A small network was trained on invented records. Each row is its activation on one of them, seen along a few directions.
After each row come some of the record's fields: J, M, H, W, V.
A field that a record lacks is written absent.
Other fields move the rows too, some of them a lot.
In the rows, 500 means zero.
Strong random noise was added to every row along 5 fixed directions; ignore it. To show where, here is one row again and again, with new noise each time:
[290 349 354 355 619 408 557 468 401 460 477 532 588 586 500 567 485 633
 525 192 648 330 518 458]
[591 601 449 654 458 506 408 533 560 561 626 525 589 431 480 473 523 364
 479 481 435 421 447 496]
[745 683 496 793 415 527 330 560 626 564 673 497 558 378 413 425 517 271
 468 569 313 450 411 493]
[401 519 458 551 545 350 457 385 507 604 646 603 604 499 450 565 554 396
 538 335 464 406 485 450]
[481 357 421 459 425 523 449 598 520 618 608 525 557 366 478 628 598 393
 495 385 355 487 531 516]
[490 472 370 477 495 591 498 620 473 476 484 456 594 484 556 456 474 548
 460 427 583 386 463 515]
[351 481 559 494 637 360 459 356 463 613 541 455 580 550 336 388 471 480
 581 489 350 485 367 368]

[416 555 458 473 525 589 469 567 479 505 571 511 593 506 544 466 555 536
 513 482 504 438 445 454] : <J:j2 M:m1 H:h3 W:absent V:absent>
[555 664 393 492 266 688 500 638 553 737 588 488 651 331 747 476 589 325
 379 760 611 475 491 596] : <J:j2 M:m2 H:h3 W:absent V:absent>
[611 651 513 633 539 550 516 517 484 314 377 430 499 626 503 284 379 609
 480 601 660 443 430 480] : <J:j6 M:m1 H:h3 W:absent V:absent>
[550 570 479 524 542 546 469 536 534 412 507 522 451 511 553 542 512 522
 491 449 546 438 483 469] : <J:j3 M:m2 H:h1 W:w1 V:v1>
[488 270 475 429 591 547 525 620 432 360 340 357 442 516 376 437 421 672
 506 367 461 513 471 484] : <J:j1 M:m2 H:h1 W:w1 V:v2>
[589 581 525 669 441 464 483 487 521 526 598 594 559 478 435 489 508 401
 526 472 434 520 519 540] : <J:j5 M:m1 H:h3 W:absent V:absent>
[518 405 425 463 467 495 438 575 513 516 582 492 468 430 437 622 574 470
 476 346 419 430 534 457] : <J:j2 M:m2 H:h3 W:absent V:absent>
[720 660 487 687 437 485 431 506 588 465 506 469 478 468 489 433 439 377
 418 599 531 438 451 517] : <J:j5 M:m2 H:h3 W:absent V:absent>
[305 462 430 419 629 260 514 294 478 526 558 623 534 593 487 652 534 526
 545 227 607 361 548 451] : <J:j1 M:m2 H:h3 W:absent V:absent>
[425 363 491 441 569 357 589 418 451 446 337 441 501 583 420 406 373 595
 484 460 651 460 480 475] : <J:j6 M:m2 H:h3 W:absent V:absent>
[523 520 575 600 541 295 356 348 584 543 694 632 397 494 345 715 640 340
 585 326 258 499 549 430] : <J:j1 M:m1 H:h3 W:absent V:absent>
[342 263 395 237 529 460 531 536 431 567 465 491 514 486 523 692 546 578
 523 334 507 446 577 501] : <J:j3 M:m1 H:h3 W:absent V:absent>
[527 586 488 593 531 395 497 401 501 483 552 507 561 564 456 422 436 464
 505 467 545 432 460 476] : <J:j7 M:m1 H:h3 W:absent V:absent>
[612 573 543 578 481 524 484 494 526 451 398 402 483 522 479 353 410 493
 464 695 525 499 431 496] : <J:j6 M:m1 H:h3 W:absent V:absent>
[548 461 406 462 621 617 449 627 479 248 472 499 437 580 495 565 478 691
 523 237 527 348 522 479] : <J:j1 M:m1 H:h1 W:w1 V:v1>
[512 635 506 582 552 519 468 473 495 469 484 423 521 560 489 324 411 522
 466 578 583 423 400 454] : <J:j2 M:m1 H:h1 W:w2 V:v1>
[421 536 448 428 643 463 487 428 477 440 481 497 487 587 499 522 494 616
 524 392 565 380 448 405] : <J:j3 M:m2 H:h3 W:absent V:absent>
[479 623 541 471 474 681 518 580 495 517 485 477 526 533 665 396 534 561
 486 707 546 589 429 561] : <J:j1 M:m2 H:h3 W:absent V:absent>
[519 345 674 553 617 438 439 492 499 425 434 398 390 520 210 423 464 549
 577 476 197 614 456 384] : <J:j4 M:m1 H:h3 W:absent V:absent>
[492 457 577 496 720 309 422 320 488 369 497 431 344 609 245 501 445 570
 601 332 354 445 442 330] : <J:j7 M:m1 H:h1 W:w2 V:v2>
[416 555 605 647 618 243 517 280 483 534 545 609 522 589 306 482 489 452
 561 365 467 487 484 415] : <J:j5 M:m2 H:h3 W:absent V:absent>
[582 525 563 638 593 399 462 435 509 325 469 487 419 597 358 457 445 550
 526 408 489 457 449 443] : <J:j3 M:m1 H:h3 W:absent V:absent>
[594 339 641 513 415 597 507 619 490 456 461 469 416 440 377 498 543 525
 548 556 266 729 550 543] : <J:j6 M:m1 H:h3 W:absent V:absent>
[743 535 521 756 559 461 443 509 534 306 488 483 398 523 274 405 368 516
 513 378 402 472 468 469] : <J:j5 M:m2 H:h1 W:w1 V:v2>
[439 597 419 491 556 491 542 501 450 451 477 514 606 575 591 418 427 611
 471 386 757 368 516 553] : <J:j2 M:m2 H:h1 W:w2 V:v2>
[483 652 627 635 616 418 436 325 542 544 597 559 487 571 418 431 485 426
 575 575 335 561 399 426] : <J:j1 M:m2 H:h1 W:w1 V:v1>
[449 309 522 368 507 367 501 414 493 557 474 456 394 492 392 629 510 481
 512 420 387 534 566 456] : <J:j4 M:m2 H:h3 W:absent V:absent>
[612 595 520 554 402 712 427 650 554 596 507 352 562 375 544 322 489 400
 448 810 370 569 362 519] : <J:j1 M:m1 H:h3 W:absent V:absent>
[459 241 336 294 289 599 642 685 479 567 389 510 544 365 697 632 529 499
 375 490 720 519 650 665] : <J:j6 M:m2 H:h3 W:absent V:absent>
[461 246 603 356 421 552 525 581 491 603 427 376 425 403 418 506 534 481
 510 649 249 708 495 491] : <J:j4 M:m2 H:h3 W:absent V:absent>
[368 308 378 289 465 503 632 548 431 472 442 501 526 468 621 600 510 597
 481 367 684 477 615 581] : <J:j7 M:m2 H:h1 W:w2 V:v2>
[658 663 549 667 383 551 421 531 585 590 583 526 545 431 529 462 521 324
 487 699 417 541 493 550] : <J:j6 M:m1 H:h3 W:absent V:absent>
[705 256 508 489 466 432 421 581 549 462 428 358 312 398 284 610 482 478
 462 446 228 542 523 471] : <J:absent M:m2 H:h3 W:absent V:absent>
[549 798 532 670 503 453 421 389 546 598 576 438 635 531 488 243 422 395
 466 755 537 422 335 448] : <J:j2 M:m1 H:h3 W:absent V:absent>
[187 527 454 409 585 250 604 234 420 645 582 649 638 600 561 575 543 487
 536 362 678 415 550 439] : <J:absent M:m1 H:h3 W:absent V:absent>
[496 520 441 428 493 592 598 541 448 457 357 406 512 544 560 346 383 628
 444 624 660 467 452 527] : <J:j5 M:m2 H:h3 W:absent V:absent>
[621 566 594 671 603 404 428 408 517 376 508 530 424 610 296 462 427 508
 578 443 375 467 466 434] : <J:j5 M:m1 H:h3 W:absent V:absent>
[366 513 497 445 430 484 464 483 503 779 669 501 685 372 500 463 597 349
 512 624 354 539 430 477] : <J:j2 M:m1 H:h3 W:absent V:absent>
[568 499 371 482 394 510 465 600 532 587 527 486 574 422 590 576 514 429
 416 470 598 377 545 572] : <J:j2 M:m2 H:h3 W:absent V:absent>

Which values does each new row have?
[408 474 467 494 517 352 576 369 463 458 525 615 538 592 507 581 501 505
 523 332 639 462 594 523] : <J:j6 M:m1 H:h3 W:absent V:absent>
[543 495 496 480 453 481 515 466 514 498 488 505 460 520 506 559 516 465
 480 511 518 515 549 512] : <J:j6 M:m2 H:h3 W:absent V:absent>
[514 487 461 494 537 512 478 519 475 503 435 358 545 508 444 345 401 539
 477 568 487 444 377 458] : <J:j1 M:m1 H:h3 W:absent V:absent>
[417 767 552 566 596 462 484 320 543 544 630 692 512 567 631 575 577 442
 537 544 544 487 481 454] : <J:j3 M:m2 H:h1 W:w1 V:v1>
[698 408 487 693 360 520 517 636 522 310 527 588 465 446 431 573 522 471
 478 304 518 537 632 618] : <J:j6 M:m1 H:h3 W:absent V:absent>
[471 295 595 452 465 459 538 509 468 476 511 609 376 496 384 675 593 520
 570 367 322 658 633 537] : <J:j5 M:m1 H:h3 W:absent V:absent>
[418 484 470 430 491 533 567 516 483 516 502 599 518 485 591 576 529 528
 511 452 565 506 569 541] : <J:j5 M:m2 H:h1 W:w1 V:v1>
[535 456 634 500 534 383 394 401 558 645 582 440 399 434 293 562 573 373
 565 578 154 605 415 356] : <J:j3 M:m2 H:h3 W:absent V:absent>
[441 692 673 644 585 364 426 289 572 657 653 653 500 495 453 529 592 327
 564 591 331 581 454 417] : <J:j3 M:m2 H:h1 W:w1 V:v1>
[747 582 396 661 458 528 413 602 558 336 483 426 467 494 461 441 423 499
 413 443 563 342 479 533] : <J:j1 M:m1 H:h3 W:absent V:absent>
[595 422 599 600 459 369 428 446 559 569 543 480 468 417 292 509 512 369
 539 533 246 587 509 471] : <J:j6 M:m1 H:h3 W:absent V:absent>
[697 554 474 583 562 622 452 630 525 267 396 376 384 530 458 393 383 638
 460 487 536 417 434 458] : <J:j3 M:m2 H:h1 W:w1 V:v1>
[494 275 540 455 439 545 569 603 455 383 423 502 434 491 429 560 539 573
 518 407 453 615 595 557] : <J:j6 M:m1 H:h3 W:absent V:absent>
[629 595 586 692 485 488 459 525 520 405 501 541 505 534 405 431 478 510
 533 473 472 529 525 533] : <J:j6 M:m1 H:h3 W:absent V:absent>
[339 554 565 491 572 443 538 364 451 574 518 551 605 570 489 421 514 517
 570 539 500 531 453 435] : <J:j6 M:m1 H:h3 W:absent V:absent>
[420 305 368 302 574 456 561 524 433 385 396 455 439 556 501 638 484 673
 485 267 601 393 564 473] : <J:j3 M:m2 H:h3 W:absent V:absent>
[283 316 492 388 599 473 525 541 404 517 496 484 608 513 408 492 522 612
 545 321 468 473 479 435] : <J:j2 M:m1 H:h3 W:absent V:absent>
[537 572 540 501 399 688 425 629 541 671 568 399 574 372 548 385 554 385
 470 802 328 596 392 485] : <J:j2 M:m1 H:h3 W:absent V:absent>
[454 375 576 497 552 433 506 476 457 493 493 456 485 519 343 453 476 538
 571 452 330 593 485 423] : <J:j4 M:m1 H:h3 W:absent V:absent>
